Here are a small network's activations along a few directions, averaged over the inputs that share one value of a field.
Values that are neighbours, or in one group, have similar rows; names and order tell nothing.
In the rows, 500 means zero.
Random noise pushes rows far along 5 fixed directions. That doesn't count. These rows show it; they differ only by the noise:
[451 486 422 351 579 547 552 514 623 631 444 526 625 431 434 564]
[620 543 362 736 665 758 500 496 432 436 369 492 379 795 834 278]
[580 520 466 487 380 387 585 417 247 515 576 619 384 452 480 478]
[555 471 456 545 576 489 661 319 464 438 498 516 536 423 419 531]
[496 522 368 238 537 743 475 675 629 881 410 466 717 414 614 578]
[349 442 526 474 535 317 473 380 568 445 521 740 395 462 346 532]
[515 485 374 451 723 680 645 467 697 545 369 390 713 490 473 532]


VEB, 15 values:
nak: [402 506 610 393 555 436 233 646 657 543 416 701 395 581 530 476]
sal: [414 534 584 657 449 418 397 452 522 418 615 579 372 507 500 509]
doga: [432 385 573 666 393 612 402 399 487 544 557 476 432 440 678 548]
nubud: [402 419 626 584 685 355 380 473 596 290 412 554 479 538 426 527]
bem: [569 543 454 500 508 483 433 803 446 491 451 384 558 671 638 392]
foli: [492 544 487 515 306 424 387 627 271 468 507 483 230 777 667 296]
ridis: [263 476 621 538 448 461 389 453 687 413 550 566 399 466 392 571]
fotop: [485 513 596 295 437 524 355 692 624 731 517 611 631 371 420 624]
sefov: [385 500 611 393 491 569 223 703 732 725 558 617 647 403 600 597]
fezum: [360 479 640 554 408 393 427 335 543 368 574 627 322 502 366 507]
tas: [327 405 536 467 553 434 485 375 675 368 503 530 454 534 368 464]
dep: [421 448 531 464 442 460 344 558 518 606 464 602 492 443 590 555]
tiv: [387 451 534 446 458 446 457 541 605 570 572 474 589 289 407 658]
zir: [502 567 514 591 436 434 422 497 465 490 541 578 337 613 510 431]
rezed: [606 539 373 477 653 609 631 513 522 448 418 355 551 629 529 408]
A value of VEB combines one of 3 hidden first parts with one of 5 second parts; all combinations occur once.
Q: Changing only the second part turns nubud into sefov. dep has the same second part as nubud; what does that change turn dep into?
A: sal
Q: Changing only the second part turns bem into fotop. tiv has the same second part as bem; what does that change turn tiv into?
A: zir

FEBE, 10 values:
fibu: [614 632 311 380 611 531 708 512 456 469 389 290 623 595 358 412]
gis: [325 543 537 459 520 489 472 642 689 478 469 522 469 605 465 529]
bitok: [642 542 471 313 281 542 589 797 348 661 538 326 669 500 526 484]
bere: [662 588 337 155 548 447 857 649 467 550 410 210 857 471 260 535]
lapak: [537 443 455 544 646 508 602 383 504 365 423 546 461 509 431 450]
nabud: [498 497 509 507 415 427 560 461 513 517 570 415 548 335 364 602]
nabar: [272 447 596 366 498 463 401 594 795 562 534 534 654 417 331 630]
saru: [514 474 519 469 498 700 318 545 546 773 525 534 594 406 752 574]
vur: [476 500 466 460 552 583 435 541 552 596 421 534 462 574 648 478]
sarob: [481 469 530 545 452 312 498 349 433 392 584 553 420 349 320 545]
A value of FEBE combines one of 2 hidden first parts with one of 5 second parts; all combinations occur once.
Q: Changing only the second part turns nabud into nabar. gis has the same second part as nabud; what does that change turn gis into?
A: bitok
Q: Changing only the second part turns sarob into vur. saru has the same second part as sarob; what does that change turn saru into?
A: bere
